X: [136 125 175 141 150 127]
L: [119 133  64  99  52 128]
D: [133 126 167 130 135 127]
M: [123 130 110 128  88 128]
F: [133 122 162 144 214 128]
B: [119 133  63  99  52 130]
rest: [133  64] => [ 99  52 128]
rest: [119 133  63  99  52] => [130]
rest: [64 99] => [ 52 128]

W: [159 124  93  84 164]
A: [119 124  95 100 134]
G: [122 118 114  85  93]
Q: [119 124  94 127 159]
R: [131 147  66 133 198]
V: [159 156 131  84  93]
rest: [119 124  94] => [127 159]
rest: [124  94] => [127 159]
which: [131 147  66 133 198] => R
rest: [159 124] => [ 93  84 164]

saled: [112 121 149 125 138 118 123 116 134 146 154  97 152 123 115 186 142 158
 129 131 137 137 140 127 140 145 132 111 112 131 124]
kili: [112 121 149 171 138 118 123 116 134 146 154  97 152 123 115 136 120 158
 129 120 140 107 108 134 155 151 120 141 123 115 132]
Geti: [125 129 129 142 106 122 146 133 127 153 123 140 108 160 116 135 120 152
 149 145 136 135 124 116 146 144 119 135 110 160 139]
Geb: [125 129 151 142 106 122 146 133 127 153 123 140 108 160 116 135 120 159
 129 120 136 135 124 116 146 144 119 135 110 160 139]
bipoz: [112 121 149 171 138 118 123 116 134 146 154  97 152 123 115 186 142 158
 129 131 137 137 140 127 140 145 132 111 112 131 124]
fut: [103 128 129 140 133 120 130 123 114 111 141 126 161 164 113 129  63 114
  98 132 149 133 110 130 130 125 137 131 116 133 122]
kar: [145 120 122 145 157 131 142 130 123 120  58 133 124 125 119 184 159 137
 103 128 140 129 120 124 124 113 137 122 188 149 117]
which: [112 121 149 125 138 118 123 116 134 146 154  97 152 123 115 186 142 158
 129 131 137 137 140 127 140 145 132 111 112 131 124] => saled
rest: [158 129 120] => [140 107 108 134 155 151 120 141 123 115 132]

muf: [126 125  92  86 160 139 155 136 145 112 165 135 166 172 154 118  98 101
 134 174 159 123  85  84 118 117 140 112 129 142 202 137 155 158  99 132
 145  88 168 138 122  97 123 119 119 154 130 115 157 166 141 182 137 141
 128 113 172 156 124  90]
kob: [126 126  94  84 164 141 159 132 145 115 168 135 165 177 152 118 101 104
 138 172 158 119  77  84 121 119 139 108 130 146 205 137 157 160  97 129
 145  88 164 141 119  95 122 120 121 151 129 115 159 167 141 189 142 136
 133 120 172 157 124  90]
fefop: [124 124  88  88 154 137 147 138 142 106 157 134 169 154 158 122  91 100
 131 175 159 126  97  84 117 113 141 123 127 138 191 132 154 156 101 138
 146  91 171 135 119  96 123 120 120 154 131 113 158 166 141 185 138 139
 130 117 173 156 125  88]
kiper: [126 127  98  86 166 142 163 131 146 119 170 135 162 183 151 117 105 104
 138 169 158 117  73  86 123 122 141 103 129 148 205 141 156 162  94 125
 145  87 160 141 116  94 120 120 120 145 127 115 161 169 138 191 145 134
 139 129 168 154 122  89]
Lebis: [127 126  95  85 165 141 161 132 146 116 169 134 163 181 150 118 102 103
 137 172 158 118  76  85 123 120 140 107 128 147 206 138 156 161  94 128
 145  85 163 142 116  95 120 120 121 150 129 117 161 168 140 190 143 137
 136 124 170 157 123  89]
Tez: [125 126  91  85 160 136 153 134 146 111 163 135 167 168 155 119  96 100
 134 174 159 121  85  84 119 116 139 114 129 142 199 134 156 158  99 132
 146  90 168 138 123  98 126 120 119 156 132 114 155 166 141 181 135 141
 125 110 174 157 126  90]
vit: [126 126  86  90 147 133 141 140 141 104 152 133 172 144 160 124  87  98
 128 175 156 129 105  84 115 110 140 132 126 132 184 130 153 152 105 143
 144  96 176 133 134 104 134 121 119 166 136 110 146 157 145 160 124 150
 104  90 178 156 129  94]
kegos: [125 124  83  90 145 132 136 143 140 101 148 133 173 138 162 123  84  98
 128 177 158 131 111  82 111 107 141 135 127 130 181 128 152 151 107 146
 143  97 180 130 137 106 135 120 118 171 138 112 145 156 146 153 120 152
  99  84 179 159 131  94]
laz: [124 125  89  88 155 136 149 137 144 110 160 135 170 160 155 122  92  99
 133 174 158 126  93  83 116 112 140 119 127 139 195 133 155 155  99 136
 143  91 171 136 127  99 129 120 120 160 133 113 152 163 144 172 132 144
 119 102 174 157 126  92]
buza: [125 126  91  87 158 137 150 135 144 109 160 135 168 163 155 121  95  99
 134 174 158 124  90  84 118 115 139 116 129 140 196 134 155 158 100 135
 144  90 171 138 126  99 127 119 119 159 133 114 153 164 142 176 133 144
 121 108 174 156 126  89]
puz: [125 126  86  89 151 135 144 138 140 106 153 135 171 149 157 121  89  99
 130 176 157 127 102  84 115 112 139 125 127 134 187 130 153 155 104 140
 144  95 175 134 130 102 131 120 119 164 136 113 149 160 144 165 126 148
 111  95 177 157 127  93]
kiro: [124 124  88  88 154 137 147 138 142 106 157 134 169 154 158 122  91 100
 131 175 159 126  97  84 117 113 141 123 127 138 191 132 154 156 101 138
 146  91 171 135 130 100 129 121 120 161 134 113 151 161 142 169 128 146
 114 101 175 157 127  93]
rest: [127 139] => [195 133 155 155  99 136 143  91 171 136 127  99 129 120 120 160 133 113
 152 163 144 172 132 144 119 102 174 157 126  92]
rest: [137 172 158] => [118  76  85 123 120 140 107 128 147 206 138 156 161  94 128 145  85 163
 142 116  95 120 120 121 150 129 117 161 168 140 190 143 137 136 124 170
 157 123  89]

Fevov: [210 143 110 114]
miku: [119 133 110 114]
Mif: [211 143 112 146]
rest: [143 110] => [114]
rest: [211 143 112] => [146]
rest: [119 133 110] => [114]
rest: [211 143] => [112 146]

Teto: [ 90 149 134 103 140]
tep: [ 90 149 134 104 140]
Tor: [ 85 150 130  97 142]
ker: [128 120  77 125 114]
meloz: [116  84  86 103  68]
tef: [148 101  48 136 100]
gibop: [108 147 122 106  78]
tena: [150  95  37 135  99]
Bezez: [ 86 149 136  96 141]
misi: [ 86 150 129  92 138]
davak: [ 96 139  37 134  99]
meba: [ 93 146 122 106 139]
rest: [146 122 106] => [139]
rest: [149 136] => [ 96 141]
rest: [116  84  86] => [103  68]

lede: [165 104 107 169 172 165 166 181 158 164 181 100 159 168 172 163  95 164
 162 156 176 100 183 162 179 166  71 143  69  76  68  75  90  82  82  72
  75  79  76 132  99  79  79 146  74]
Nisu: [151  56  48 138 140 142 154 180 145 164 181  99 138 139 141 129  55 147
 154 138 148  55 145 150 146 141 149  58 154 142 148 145 125 131 138 152
 143 142 142  57 106 139 144  58 145]
Rabo: [ 86 150 154  78  80  81  84  73  90  84  69 159  96  88  78  91 144  88
  83 156 177 163  76  89  81  93  74 158  73  76  88  86 104  85  80 151
 143 142  76 141 105  81  89 159  73]
Sile: [165 103 107 169 172 165 166 181 158 164 181 100 159 168 172 163  95 164
 162 156 176 100 183 162 179 166 179 105 181 176 162 161 153 172 162 163
 173 169 173 125 141 171 159 105 170]
rest: [152 143 142] => [142  57 106 139 144  58 145]
rest: [166  71 143  69] => [ 76  68  75  90  82  82  72  75  79  76 132  99  79  79 146  74]
rest: [ 69 159] => [ 96  88  78  91 144  88  83 156 177 163  76  89  81  93  74 158  73  76
  88  86 104  85  80 151 143 142  76 141 105  81  89 159  73]
rest: [104 107] => [169 172 165 166 181 158 164 181 100 159 168 172 163  95 164 162 156 176
 100 183 162 179 166  71 143  69  76  68  75  90  82  82  72  75  79  76
 132  99  79  79 146  74]
rest: [141 129  55] => [147 154 138 148  55 145 150 146 141 149  58 154 142 148 145 125 131 138
 152 143 142 142  57 106 139 144  58 145]
rest: [ 55 147] => [154 138 148  55 145 150 146 141 149  58 154 142 148 145 125 131 138 152
 143 142 142  57 106 139 144  58 145]

Durov: [107  94 110 141 140 149]
nasek: [107  94 108 141 109 143]
dez: [107  95 109 141 109 143]
rest: [ 94 108 141] => [109 143]
rest: [ 94 110] => [141 140 149]
rest: [108 141 109] => [143]
rest: [107  95 109 141] => [109 143]
rest: [107  94 108 141 109] => [143]
rest: [109 141] => [109 143]
rest: [ 94 110 141] => [140 149]

lafog: [ 89 102 146 143  86 139 140 140 174 121]
vela: [118 131 120 116  95 132 134 111 180 136]
sobil: [116 127 116 116 116 139 141 140 174 150]
Tuf: [ 96 105 138 134  95 133 134 134 171 134]
vegin: [113 123 120 118 112 114 116 116 166 147]
rab: [ 89 123 120 118 112 114 116 116 166 147]
nelu: [123 131 111 108 124 104 108 141 174 150]
Mon: [ 96 105 138 134  95 133  53 134 171 134]
Gilu: [ 70  84 168 162  63 160 159 117 166 147]
rest: [139 140 140 174] => [121]
rest: [ 95 133 134] => [134 171 134]
rest: [124 104 108] => [141 174 150]
rest: [131 111 108 124] => [104 108 141 174 150]

devob: [129 135 149 153 100]
leg: [110 164 128 114 148]
ridu: [115 137 115 107 152]
vidov: [ 98 166 146 138 121]
buniz: [129 135 150 153 145]
dadu: [187 136 149 153 102]
which: [129 135 150 153 145] => buniz
rest: [135 149 153] => [100]
rest: [ 98 166 146] => [138 121]
rest: [129 135 150 153] => [145]
rest: [129 135 149 153] => [100]

Div: [189 109  64 156]
pogi: [211 110  63 156]
modeg: [211 109  34 156]
nili: [189 109  63 156]
rest: [110  63] => [156]
rest: [211 109] => [ 34 156]

Sop: [117 123 146 123  92 116]
Veke: [ 99 136 131 136  96 120]
remub: [117 123 146 123 105 146]
zor: [ 91 136 115 139  96 104]
zoguf: [ 94 131 129 125 104 107]
Mugak: [ 95 129 108 139  95 120]
romu: [142 102 123 123 108 121]
sodol: [142 103 190  87 132 187]
buge: [ 96  45 160  66 161 160]
ruze: [ 95 131 115 103  96 104]
vedis: [ 94 131 129 151 104 107]
Zad: [135 109 179 100 124 176]
rest: [102 123 123 108] => [121]
rest: [142 102 123 123] => [108 121]
rest: [ 95 131] => [115 103  96 104]
rest: [142 103] => [190  87 132 187]

guper: [ 90 129 129 177 139 100 149 113  95 145 134 156 171 156 144 162]
zimu: [ 70 167 130 121 139 122 143 132 101 167 123 128 145 119  90 160]
Sepir: [122 115  86 150 138 100 149 112  95 145 134 144 153 138 135 148]
nunob: [ 89 109 146 134 133 111 139 176 140 199 139  97 135 127 106 143]
rest: [149 113  95 145 134] => [156 171 156 144 162]
rest: [139 122] => [143 132 101 167 123 128 145 119  90 160]
rest: [ 86 150] => [138 100 149 112  95 145 134 144 153 138 135 148]
rest: [138 100] => [149 112  95 145 134 144 153 138 135 148]
rest: [100 149 112] => [ 95 145 134 144 153 138 135 148]

Sobo: [126 124 205 111 105 145 101 123 124 125 141 118 111 171 108 108 155  97
 124 160 129 132 136 126 134 120 134 143 185 122 116 113 126 133 135 120
 106 127  98 133 182 176 133 138 121 138 113 140 150 149 139 105]
kode: [126 124 205 111 105 145 101 123 124 125 141 118 111 171 108 108 155  97
 124 160 129 132 136 126 134 120 134 143 185 122 116 113 126 133 135 120
 106 129 154 145  72 107 108 126 128 120 156 121 130 136 129  61]
ros: [125 124  57  95 120 123 128 135 124 125 140 118 111 115 138 127 120 117
 108  88 121 123 116 123 124 137 118  96 144 134 127 129 138 133 136 127
 132 154 185 140 112  83 171 133 133  98 140 102 124 128 136 126]
Sali: [134 134 118 147 145 146  76 122 121 125 139 117 120 127 111 118 137 127
 140 136 123 138 124 118 133 120 134 141 137 116 140 140 132 111 172 144
 141 143 121 110 155 103 150 120 133 144 133 105 103 151 138 187]
rest: [103 150 120 133 144] => [133 105 103 151 138 187]
rest: [133 136 127] => [132 154 185 140 112  83 171 133 133  98 140 102 124 128 136 126]
rest: [172 144 141 143] => [121 110 155 103 150 120 133 144 133 105 103 151 138 187]
rest: [118  96 144] => [134 127 129 138 133 136 127 132 154 185 140 112  83 171 133 133  98 140
 102 124 128 136 126]
rest: [120 133 144 133 105] => [103 151 138 187]
rest: [134 141] => [137 116 140 140 132 111 172 144 141 143 121 110 155 103 150 120 133 144
 133 105 103 151 138 187]

Dipov: [121  44  40  35 197 186 201 198  56 148 213  60  57]
popi: [141  48  73  53 211 198 200 195  56 114 203  55  55]
gasis: [105  71  40  36 189 183 207 182  76 120  79  79  90]
rapo: [154 183 201 206  43  64  37  41 199 133  62 214 194]
pemid: [121  56  50  67 205 189 222 207  58 127 218  59  55]
natip: [149 203 205 195  55  42  50  35 186 134  46 194 190]
Vud: [139 204 189 173  69  95  73  78 183 120  78 179 201]
rest: [120  78] => [179 201]
rest: [40 35] => [197 186 201 198  56 148 213  60  57]
rest: [211 198 200] => [195  56 114 203  55  55]
rest: [ 35 186] => [134  46 194 190]

nodaz: [ 90 104 111  87 137  66 117 118  82 147  90 148 168  74 105 175  64 111
 173 152  76 102 121 104 144 130 152  86 134 118 134  82  68 170  74 104
 110  92 149 135 135]
pudip: [ 81  87 126 132 128  96 126  87 117  65  78 106  66  89 143 124 103 188
  81  76  86  73 162  77 162  90  91  93 131 137 118  84 128 140  95  70
  90  75  79 106 161]
fida: [102  87 176 149  76  93 169  69 142 166 129 152 109  73 105 175  64 150
  84  90  66  61 129  59 197  83 177  99 165 180 122  95 144  91 108  68
  63 119 182 167 212]
kis: [ 81  87 126 132 128  96 126  87 117  65  78 106  66  89 143 124 103 188
  81  76  86  73 162  77 162  90  91  93 131 137 118  84 128 140 112 158
 185 111  85  90  42]
tisu: [128 121  85  71  99  99  73 122 111 163 101 111 181 114 134  76 105  84
 158  94 107 132 148 131 183 142 160  98  82  91 124 110 125 104 101 130
 107  95 162  97 195]
kibat: [167  83 177 149  76 155  63 104 141 174 122  86 191 126 120  64 129  96
 204 159 177 165  67 143 147 105 136 136  74  78  31 165 150 152 127 164
 115 125 168  88 137]
tun: [149 100 139 141 141 150 152 101 137 135 158 156 168 110  48 142 124 146
 173 151 168 126  42 128  50  72 136 147 145 143  70 152 132 203 153 124
 126 158 143 158  48]
tid: [142 187  70 102 213 166  77 169 151 118 147  80  61 152 157  83 153 129
  66 161 137 153 209 142  91 165 115 155  69  71 201 153 158  86 151 133
 154 153 122  68  89]
badi: [167  83  75  79 132 155 151 101 137 135 122  86 191 126 120  64 129  96
 204 159 177 165  67 143 147 105 136 136  74  78  31 165 161 141 132  78
  74 162 152 151 126]
fefad: [ 80 145 132 131 157  71 139 180  62  70  67 108  98 179 169 125 181 137
 131  94 106 178 135 187  88 154 112  71 140 128 139  82  60 142  76 185
 191  53  61 130  83]
dimu: [183 129 102 135 148 183  93 116 177  88 150 128 137 118 158  93 182 137
 133 188 176 117 123 102 148 119  53 183  78  93 115 172 191 171 176 120
 107 148  75  91 155]
rest: [176 149  76] => [ 93 169  69 142 166 129 152 109  73 105 175  64 150  84  90  66  61 129
  59 197  83 177  99 165 180 122  95 144  91 108  68  63 119 182 167 212]
rest: [181 137] => [131  94 106 178 135 187  88 154 112  71 140 128 139  82  60 142  76 185
 191  53  61 130  83]
rest: [ 73 105 175  64] => [150  84  90  66  61 129  59 197  83 177  99 165 180 122  95 144  91 108
  68  63 119 182 167 212]
rest: [152 101 137 135] => [158 156 168 110  48 142 124 146 173 151 168 126  42 128  50  72 136 147
 145 143  70 152 132 203 153 124 126 158 143 158  48]
rest: [108  68  63] => [119 182 167 212]
rest: [161 137 153] => [209 142  91 165 115 155  69  71 201 153 158  86 151 133 154 153 122  68
  89]
rest: [173 151] => [168 126  42 128  50  72 136 147 145 143  70 152 132 203 153 124 126 158
 143 158  48]

san: [125 163 126 150 164 106 132 124 116  98 170 122 108 159 155 121 161 164
 156]
Totib: [124  50 144  74 134 107 174 163 117  98 124 160 105  49  73 123 137 165
 156]
Ded: [124 165 144  74 134 107 174 163 117  98 170 160 105  49  73 123 137 165
 156]
Kaz: [171  72 139 106 105 113 145 137 158 101 128 138 113  66  99 117 103 131
 151]
zon: [126 125 202 118 156 113 152 173 102 108 140 106 114 132 113 106 143 153
 200]
rest: [143 153] => [200]
rest: [132 113 106] => [143 153 200]
rest: [171  72 139] => [106 105 113 145 137 158 101 128 138 113  66  99 117 103 131 151]
rest: [117  98 170] => [160 105  49  73 123 137 165 156]

pubur: [146  80 184 126]
vate: [117 121 112 130]
zovu: [202  81 185 157]
Furag: [173  87 168 157]
zazam: [121 118 133 133]
gelu: [173  87 168 158]
rilu: [ 94 115 125 120]
piru: [117 121 113 130]
bolo: [173  80 185 157]
rest: [ 81 185] => [157]
rest: [121 118] => [133 133]
rest: [173  80 185] => [157]
rest: [117 121 112] => [130]
rest: [115 125] => [120]
rest: [ 80 185] => [157]

Bil: [141 105 130  91  84  88 192 107 156 144]
gupi: [ 98  80 166 137 186 154 130  97 170  97]
som: [191 114 177 149 102  76 192 106 157 153]
keku: [ 97 136 186 144 167 114 202 144  85 140]
Fuvas: [138 163 148  89  54 133 163 154 139  46]
pelus: [ 97 136 106 144 167 114 192 106 157 152]
rest: [98 80] => [166 137 186 154 130  97 170  97]
rest: [84 88] => [192 107 156 144]
rest: [154 139] => [46]
rest: [ 97 136 106 144] => [167 114 192 106 157 152]

Rano: [130 135 168 137 132 120 126 100 146 123  80 148 127 115 130 131  64 131
 132  97 101  97 147]
Fepe: [127 128 158 140 130 120 132 124 129 124  80 144 132 114 133 132 137 134
 130  83 144 101 150]
Depi: [125 126 157 137 139 135 141 161 130 138 104 143 121 128 132 126 150 136
 131 132 134 146 153]
Fomot: [128 134 189 121 128 121 126 170 148 136 172 132 136 130 128 126  63 123
 127 164  90 100 118]
Nanur: [124 128 142 123 127 132 130 173 113 144 185 119 119 130 123 130 139 132
 126 165  91 171 121]
Puve: [136 133 132 122 126 127 141 101 115 136 172 119 118 117 123 130  94 123
 126 104 197  98 124]
pog: [133 128  87 131 131 129 133  78 113 117  91 132 133 115 130 129 164 123
 132  82 218 112 151]
lotup: [129 126  87 121 126 136 130  78 139 116 139 119 119 138 124 125  89 127
 126 156 109 143 117]
rest: [136 172 132 136] => [130 128 126  63 123 127 164  90 100 118]
rest: [126 157 137 139 135] => [141 161 130 138 104 143 121 128 132 126 150 136 131 132 134 146 153]

